Look-ups in named tables: a row name and a column name give one cell, copied from the table.

Lib =
|  | Bukati | Pezap | Sona | Fen | Lumivan | Temim | Rovuk | Lisaz | Tar |
|---|---|---|---|---|---|---|---|---|---|
| Noruv | 192 | 74 | 223 | 187 | 105 | 130 | 130 | 202 | 128 |
| Zop | 221 | 202 | 60 | 105 | 210 | 137 | 182 | 143 | 172 |
| Pebi | 205 | 139 | 195 | 175 | 123 | 110 | 134 | 156 | 140 |
| Dipo | 172 | 222 | 181 | 189 | 220 | 114 | 68 | 238 | 235 |
| Rosapuf | 168 | 149 | 99 | 156 | 187 | 142 | 174 | 136 | 132 |
| Gamazup | 178 | 154 | 162 | 142 | 177 | 160 | 134 | 138 | 145 |
| Bomiden | 154 | 171 | 156 | 144 | 138 | 171 | 168 | 178 | 168 |
| Dugi | 232 | 204 | 31 | 110 | 231 | 94 | 180 | 157 | 139 |
| Feku | 220 | 187 | 91 | 133 | 202 | 114 | 183 | 128 | 151 |
| Sabi | 88 | 164 | 177 | 140 | 127 | 169 | 216 | 88 | 132 |
| Papobok | 176 | 194 | 107 | 130 | 181 | 123 | 191 | 155 | 146 |
| Pegimir | 156 | 198 | 185 | 188 | 188 | 161 | 99 | 225 | 195 |
| Pipot | 123 | 173 | 155 | 171 | 169 | 149 | 172 | 176 | 152 |
| Gaf | 164 | 158 | 160 | 147 | 177 | 155 | 139 | 134 | 150 |

Dugi, Rovuk: 180
Gamazup, Bukati: 178
Rosapuf, Rovuk: 174
Pebi, Fen: 175
Papobok, Pezap: 194
Pegimir, Fen: 188
Bomiden, Fen: 144
Pegimir, Bukati: 156
Bomiden, Lisaz: 178
Feku, Pezap: 187
Gaf, Bukati: 164
Feku, Lumivan: 202
Which row has the largest Fen? Dipo

Rav.csv
,Dolo,Purog,Faza,Liv,Dokenut,Zogate,Poko,Kagi
Gaki,-0.3,0.0,0.3,-0.3,0.0,-0.3,0.7,-0.2
Fitub,0.1,-0.3,-0.2,0.2,-0.1,0.4,-0.7,0.1
Biz,0.0,0.2,0.2,-0.2,-0.2,-0.3,0.6,0.5
Bimados,0.0,-0.1,0.2,0.0,-0.3,0.0,0.2,0.7
Bup,0.1,-0.1,-0.4,0.1,0.2,0.2,-0.6,-0.5
Vudis,-0.2,0.2,-0.1,-0.2,0.2,-0.3,0.3,-0.7
Nif,0.3,0.0,-0.1,0.1,-0.2,0.2,-0.4,0.7
Nisub,-0.2,-0.2,-0.1,0.0,0.3,0.0,-0.2,-0.8

What is the Kagi of Fitub in Rav? 0.1
What is the Faza of Biz in Rav? 0.2
What is the Dolo of Gaki in Rav? -0.3
What is the Liv of Bimados in Rav? 0.0
What is the Dokenut of Nif in Rav? -0.2
What is the Liv of Bup in Rav? 0.1
What is the Zogate of Gaki in Rav? -0.3
What is the Poko of Gaki in Rav? 0.7
What is the Poko of Nif in Rav? -0.4
What is the Zogate of Vudis in Rav? -0.3
What is the Purog of Bimados in Rav? -0.1
What is the Dokenut of Fitub in Rav? -0.1
What is the Zogate of Nisub in Rav? 0.0
What is the Faza of Fitub in Rav? -0.2
What is the Poko of Bup in Rav? -0.6
What is the Faza of Gaki in Rav? 0.3
What is the Dokenut of Nisub in Rav? 0.3
What is the Purog of Nisub in Rav? -0.2
What is the Purog of Bup in Rav? -0.1

Rumem =
            Zik  Febados     Tad   Giduk
Zanipe    0.712    0.712   0.088  -0.300
Zurap     0.689    0.689  -0.032  -0.227
Pevonit   0.088    0.088   0.139  -0.079
Zada     -0.118   -0.118   0.018  -0.100
Rifota   -0.253   -0.253   0.875  -0.289
Luv       0.539    0.539   0.629  -0.026
Nizu      0.391    0.391   0.546  -0.143
Miz      -0.007   -0.007  -0.624   0.664

Pevonit, Tad => 0.139
Pevonit, Febados => 0.088
Zurap, Febados => 0.689
Miz, Tad => -0.624
Nizu, Giduk => -0.143
Nizu, Febados => 0.391

Table Kav
,Konubel,Zil
Sirufut,64,209
Zomit,85,153
Tana,130,150

Konubel of Zomit is 85
Zil of Sirufut is 209
Zil of Zomit is 153
Konubel of Sirufut is 64
Konubel of Tana is 130
Zil of Tana is 150
Row with the largest Zil: Sirufut

Table Sov
	Gal	Luv	Katonot	Nim	Gom	Mip	Figan	Sev	Vebiles	Bel
Gudo	-3.8	22.1	-44.4	1.0	-6.0	-8.7	-4.5	-6.5	-43.7	-8.1
Mudolo	-31.6	41.2	-59.3	-21.8	-7.5	-8.8	-33.6	-25.0	2.8	-26.6
Nez	-66.3	-11.2	18.8	-37.8	-8.3	-6.8	-79.3	-56.6	-15.3	-52.5
Musi	-47.7	23.7	-34.1	-24.3	-8.0	-7.5	-54.2	-39.4	-30.6	-38.8
Finubip	-38.6	-13.7	-11.8	-36.5	-6.8	-7.1	-44.0	-32.2	28.5	-33.2
Ris	-11.5	-19.8	-46.7	-8.2	-6.0	-5.0	-9.4	-7.7	-57.8	-13.3
Suloni	0.4	-39.4	-11.4	-16.5	-4.7	-6.8	1.7	-2.0	12.8	-5.4
Sorurit	-21.4	41.5	-58.2	-11.2	-7.3	-9.0	-22.7	-18.2	-19.4	-19.8
Tosos	-41.9	33.6	-56.2	-23.3	-7.7	-7.1	-46.1	-33.3	-24.4	-34.1
Viza	-20.7	-62.9	40.3	-17.7	-6.8	-6.9	-23.5	-19.3	-12.7	-19.7
Dafor	-17.2	43.9	-57.1	-8.9	-7.5	-9.9	-17.1	-14.4	-12.3	-16.6
Liful	50.8	-39.7	-9.6	25.4	-4.4	-7.9	59.5	35.3	-38.8	31.0

What is the Katonot of Liful in Sov?
-9.6
What is the Vebiles of Nez in Sov?
-15.3
What is the Bel of Nez in Sov?
-52.5
What is the Vebiles of Sorurit in Sov?
-19.4
What is the Mip of Gudo in Sov?
-8.7
What is the Sev of Mudolo in Sov?
-25.0
What is the Gal of Musi in Sov?
-47.7
What is the Mip of Finubip in Sov?
-7.1
What is the Bel of Ris in Sov?
-13.3
What is the Bel of Suloni in Sov?
-5.4
What is the Gom of Finubip in Sov?
-6.8
What is the Sev of Tosos in Sov?
-33.3
What is the Mip of Ris in Sov?
-5.0
What is the Vebiles of Mudolo in Sov?
2.8
What is the Mip of Sorurit in Sov?
-9.0
What is the Katonot of Nez in Sov?
18.8
What is the Vebiles of Liful in Sov?
-38.8
What is the Gal of Ris in Sov?
-11.5
What is the Luv of Sorurit in Sov?
41.5

Fevar.tsv
	Zemimi	Kur	Tis	Pebi	Baz	Digazo
Bareza	59291	5627	11470	31093	23831	50025
Tugad	12736	13714	51213	20567	27420	28197
Penunuk	34757	38184	25512	12875	4949	29775
Rif	18029	50556	26887	78348	1569	12827
Zil	8977	21449	50671	6627	32028	28043
Fud	28860	29324	28954	28890	28727	28914
Sedofud	31746	45461	17280	13457	47057	9728
Ton	28740	28844	28642	28897	28812	28719
Nedogug	28842	28515	29025	29570	29525	28877
Pok	25655	23781	30401	37506	41726	28358

What is the Zemimi of Zil in Fevar? 8977
What is the Pebi of Bareza in Fevar? 31093
What is the Zemimi of Sedofud in Fevar? 31746
What is the Pebi of Sedofud in Fevar? 13457
What is the Digazo of Fud in Fevar? 28914
What is the Kur of Ton in Fevar? 28844
What is the Digazo of Tugad in Fevar? 28197
What is the Pebi of Rif in Fevar? 78348
What is the Tis of Penunuk in Fevar? 25512
What is the Digazo of Rif in Fevar? 12827
What is the Zemimi of Rif in Fevar? 18029
What is the Pebi of Nedogug in Fevar? 29570
What is the Tis of Nedogug in Fevar? 29025
What is the Digazo of Bareza in Fevar? 50025
Row with the largest Digazo: Bareza

Kek:
columns: Gulir, Penu, Kugor, Zib, Gaz, Monut, Ronato, Nanizoz
Tane: [109, 132, 234, 125, 118, 145, 131, 93]
Rila: [201, 129, 143, 117, 102, 135, 131, 110]
Sogite: [112, 130, 70, 132, 213, 138, 130, 97]
Gim: [101, 127, 142, 140, 50, 104, 129, 101]
Lin: [131, 126, 122, 141, 52, 105, 129, 92]
Suri: [98, 131, 66, 130, 220, 140, 130, 106]
Lemeduv: [63, 133, 197, 128, 180, 149, 130, 100]

What is the Ronato of Lemeduv in Kek?
130
What is the Nanizoz of Lemeduv in Kek?
100
What is the Monut of Suri in Kek?
140
What is the Penu of Sogite in Kek?
130
What is the Gaz of Rila in Kek?
102
What is the Gaz of Gim in Kek?
50
What is the Penu of Gim in Kek?
127
What is the Ronato of Gim in Kek?
129
What is the Gulir of Sogite in Kek?
112
What is the Penu of Rila in Kek?
129
What is the Ronato of Tane in Kek?
131
What is the Gaz of Sogite in Kek?
213
What is the Kugor of Lemeduv in Kek?
197
What is the Ronato of Sogite in Kek?
130
What is the Nanizoz of Gim in Kek?
101
What is the Zib of Tane in Kek?
125
What is the Ronato of Suri in Kek?
130
Row with the largest Monut: Lemeduv

